A small network was shown many inputs. Here are its activations along a few directions, one row for each input.
In each table, some parts of the input vary, and every possible input appears once, in random order.
A made-up example of a description, with smaller parts first: values(3) and (point or ring(11) or (ring(5) and line(6))).
Shared parts are said once, and a part with two or three values counts as separate values.
In the rows, 128 means zero.

Other details of the inputs shift rows strongly along two fixed directions, in all tables alike. That doesn't count.

Rows:
R1: [109 164 159  78 104 131  97 205 123 138  45 126]
R2: [155 110  96 131 126 146 125  84 118 106 163 143]
R3: [133 172 108  93  87 207 105 165 160  87  86 117]
R4: [110 122 148 155 158  90 143 134 108 156 104 132]
R5: [120  97 155  78 125 107 106 173 137 142  99 136]
R6: [ 97 177 143 112 118  70 195 135 152 169 144  89]
R7: [163 186  60  98  72 244 112 107 132  62 110 131]
R8: [143 153  96 157 122 158 136  97 111  99 136 123]
R9: [116  82 157 132 150  94 118 144 141 150 144 128]
R10: [138 186 117  94  80 207  96 156 126 109  72 128]
R11: [161 139  53 193 141 188 166  28 121  64 197 133]
R12: [101 120 154 147 157 115 139 150 152 143 110 112]
R13: [137 142  93 161 133 165 149  79 118 107 139 131]
R14: [ 85 125 188 117 150  93 124 192 144 174  63 112]
R15: [157 146 109 104  90 160  87 129 103 100 132 145]
R16: [121  88 153 123 147  87 125 130 119 158 127 138]
R17: [116  84 150 123 150  85 128 145 142 142 139 132]
R18: [113 124 132 157 152  33 203  76 135 171 216 105]
R19: [128  71 140 204 187  66 154  71 113 153 201 135]
R20: [128 101 151 127 139  87 112 138 102 156 125 148]
R21: [101 146 155  72 109 144 110 211 161 130  52 117]
R22: [159 127 108 150 120 154 113  82 103 116 166 145]
R23: [118  86 150 124 145  97 120 147 146 139 135 127]
R24: [163 126  98 141 112 145 111  94 103 102 165 139]
Each input here is: values(2) and (point or ring(11)).
Which other rows does R23 become when the ring(11) part takes its other values? List them by row number.
> R2, R5, R9, R15, R16, R17, R19, R20, R22, R24

Rows:
R25: [130 108 132 158 148  89 149 102 126 132 177 125]
R26: [ 86 124 155 172 173  79 170 129 146 165 128 108]
R27: [139 127 126 114 120 161  93 142 117 114  96 133]
R28: [128 158 121  87  89 149 104 169 139 118 102 126]
R29: [126 102 140 137 144  97 125 130 128 132 146 130]
R30: [131 157 119 105 111 151 130 139 129 117 100 113]
R31: [155 107  95 163 137 163 128  74 118 103 162 146]
R32: [130 145 105 143 120 130 135 110 122 120 143 133]
R33: [143 154 119 117  96 151 119 128 115 125 126 125]
R34: [144 160  96 108  94 173 128 127 139  85 130 121]
R35: [116 130 141  92 116 124 131 161 148 140  93 116]
R36: [154 133  94 158 129 154 130  76 113  99 173 146]
R37: [153 136  96 159 130 156 125  72 111  98 171 135]
R38: [108 131 153  91 123 116 122 165 138 156  97 132]
R39: [113  92 157 159 167  65 144 123 111 168 129 129]
R40: [129 135 111 147 143 125 159  98 123 115 147 129]
R41: [142 123 115 125 125 161 103 126 117 103 119 149]
R42: [130 159 111 114 116 154 135 122 129 105 116 119]
R43: [146 135  85 150 122 152 138  77 133 100 184 127]
R44: [126 109 134 158 148  93 135 116 114 139 142 139]
R45: [149 123 103 172 143 136 135  72 106 114 169 128]
R46: [125 118 138 146 148  95 147 111 119 142 154 133]
R47: [127 116 139 127 131 108 117 146 124 133 129 132]
R48: [126 117 146  88 108 131  99 165 140 144  99 128]
R49: [113 126 168  89 121 107 121 170 133 161 104 131]
R50: [112 132 144 105 131 118 143 151 136 142 104 125]
R51: [134 148 109 106 101 149 114 136 140 106 135 126]
R52: [148 159 116 113  96 161 114 123 119 116 129 119]
R53: [133  97 127 174 166 103 153  78 115 138 177 143]
R54: [ 86  89 175 147 185  31 160 139 128 183 125 128]
R55: [121 152 126 167 136 137 156 107 138 128 152 111]
R56: [117 109 131 134 140 103 140 118 138 149 142 122]
R57: [149 126 107 128 114 167  96 133 121  92 124 142]
R58: [123 105 150 100 126 126  93 175 133 124  94 135]
R59: [ 97  88 157 147 177  52 170 127 139 160 138 115]
R60: [127 117 142 111 123 136  98 162 116 134  81 136]
R61: [112 139 140 110 124 109 140 159 130 137  95 122]
R62: [116 144 162  83 111 118 107 171 130 146  95 120]
R63: [131 155 116 103 103 146 129 152 137 109 108 120]
R64: [149 121 107 114 109 178  94 129 129  93 129 139]
R65: [133 117 131 113 121 131 110 137 133 126 135 130]
R66: [139 138  95 168 140 134 148  70 114 117 168 120]
R67: [118 103 130 155 158  91 158  96 131 154 155 129]
R68: [107  96 168 118 148  89 109 177 121 153  83 138]
R69: [137 141 131  88  93 148 106 150 140 121 128 123]
R70: [152 132 106 119 110 189 101 119 121  97 125 150]
R71: [ 97 158 149 120 132 128 152 167 155 142  82 104]
R72: [146 149  84 163 120 152 143  73 112 110 164 129]
R73: [146 136 103 170 127 127 148  80 109 113 182 133]
R74: [127 132 149  86 104 129 116 160 138 150 104 127]
R75: [ 97  89 181 115 164  79 110 172 123 160  83 131]
R76: [117 133 141  94 119 125 136 156 143 143  92 123]
R77: [128 100 138 138 145 107 134 115 127 149 139 135]
R78: [131 144 118 151 130 175 122 129 141 108 113 124]
R79: [126 170 129 115 101 178 113 158 148 118  94 119]
R80: [111 127 136 136 148  99 138 117 125 142 134 122]
R81: [123 102 139 172 161  68 158 104 119 146 175 124]
R82: [127 153 122 110 110 142 135 143 126 125  97 119]
R83: [144 109 114 123 119 163 102 123 129 110 126 138]
R84: [150 147 110 101  85 171 110 125 136 114 141 125]
The inputs of R78 and R79 match in every part but one. If R27 is changed in the same way as R78 into R79, which row does it become?
> R45
The inputs of R82 and R33 match in every part but one. If R42 is changed in the same way as R82 into R33, which row does it become?
> R62
What is each input in this table made of?
> line(5) and (point or ring(11))
Which other rows does R34 become when the line(5) part takes its other values? List them by row number.
> R25, R29, R51, R58
A walk changes only the line(5) part. It starts at R61 and steps to R32. List the rest of the walk in order.
> R73, R44, R68
